Each row below is a small network's average activation on inputs in which a field has the value named, seen along a few directions.
Values that are neighbours, or in one group, have similar rows; names and order tell nothing.
In the rows, 500 means zero.
Random noise pushes rows far along 9 fixed directions. That doesn't count. These rows show it; they differ only by the noise:
[473 703 374 227 735 723 429 570 518 474 460 545 523 398 467 417 596 802
 516 280 499 453 454 515]
[353 568 431 419 485 523 617 745 567 452 628 710 406 513 458 463 444 623
 395 455 533 314 494 576]
[729 558 629 416 402 435 684 526 506 548 543 555 589 393 690 516 302 198
 507 767 326 661 175 395]
[590 429 539 710 402 447 591 535 459 307 547 533 544 426 438 632 546 461
 516 505 534 479 508 513]
[686 571 540 444 616 491 679 439 542 575 593 569 303 528 292 601 481 516
 355 605 651 738 483 586]
[353 546 372 503 541 502 303 317 580 708 483 566 342 500 448 514 521 576
 557 386 508 485 777 528]
[697 785 359 552 640 697 467 674 619 448 481 466 682 367 539 521 345 479
 645 215 669 177 360 332]
[474 558 636 481 530 353 492 361 501 601 596 599 142 644 397 628 567 322
 366 613 445 567 748 651]
[240 313 428 609 188 288 829 725 539 378 678 821 500 363 659 551 370 477
 463 770 337 383 538 527]
[568 458 494 624 409 450 448 336 529 587 490 521 465 453 473 583 470 391
 571 510 484 601 589 482]
[450 698 389 523 572 409 573 523 593 553 545 588 513 317 770 605 354 330
 624 613 392 260 600 356]


V, 20 values:
v5: [444 473 628 187 604 467 375 265 538 797 514 490 316 634 445 328 572 532
 329 712 446 884 426 647]
v18: [391 194 543 426 127 662 397 593 500 406 426 604 573 509 386 365 622 575
 637  87 386 544 493 608]
v7: [463 441 507 185 456 635 447 350 594 636 383 568 444 559 474 355 535 489
 575 290 349 720 584 605]
v12: [518 419 674 783 425 342 377 461 378 484 511 350 501 691 528 494 494 363
 340 770 530 445 374 521]
v20: [601 629 415 376 631 672 730 665 542 299 482 451 523 434 490 587 555 508
 581 288 562 289 621 479]
v2: [580 573 587 319 563 581 363 436 317 537 376 375 477 567 497 407 576 524
 457 504 323 685 359 473]
v16: [266 520 535 324 603 529 278 573 273 435 420 396 595 596 643 301 632 735
 411 533 345 430 359 494]
v9: [586 549 600 549 420 426 653 539 428 320 475 458 539 555 663 606 462 204
 554 614 298 386 557 496]
v14: [413 429 469 659 508 412 383 339 466 397 452 471 528 455 491 604 636 583
 554 518 455 497 712 531]
v15: [519 499 394 653 715 329 642 373 670 681 615 513 347 442 405 677 437 518
 455 687 818 513 730 448]
v10: [398 470 356 354 489 575 514 492 491 589 476 602 395 493 443 427 521 705
 437 541 401 656 570 573]
v4: [569 519 501 675 545 435 732 707 482 264 604 523 498 524 408 598 428 534
 409 483 741 379 488 518]
v6: [542 131 460 495 282 495 654 320 449 466 430 480 623 427 382 486 639 635
 499 678 447 935 489 593]
v17: [696 379 393 817 506 463 680 409 649 626 518 382 620 397 363 573 250 542
 598 526 953 671 392 332]
v1: [478 530 588 525 738 344 407 328 363 447 507 400 426 481 467 607 736 626
 397 696 499 667 559 529]
v13: [421 604 485 377 551 587 435 566 513 405 445 487 574 506 669 433 479 528
 551 366 388 377 486 502]
v3: [442 565 621 366 583 397 472 463 458 618 547 549 314 598 536 491 497 468
 380 613 428 613 499 535]
v8: [642 251 641 464 142 543 728 698 462 501 528 521 659 534 477 403 361 311
 479 587 443 623 145 455]
v19: [418 400 560 221 595 761 103 459 296 470 300 298 665 534 437 222 873 810
 550 276 355 610 364 568]
v11: [170 470 411 392 414 439 626 568 599 495 549 625 343 598 601 523 533 424
 495 478 314 262 903 620]
A value of V combines one of 5 hidden first parts with one of 4 second parts; all combinations occur once.
v10 and v19 share the first part; v10 and v9 share the second. Which value has the first part of v9 and the second part of v19?
> v11
v20 and v4 share the first part; v20 and v8 share the second. Which value has the first part of v8 and the second part of v4?
> v3
v7 and v13 share the first part; v7 and v15 share the second. Which value has the first part of v15 and the second part of v13?
> v1
v5 and v12 share the first part; v5 and v18 share the second. Which value has the first part of v18 and the second part of v12?
> v2
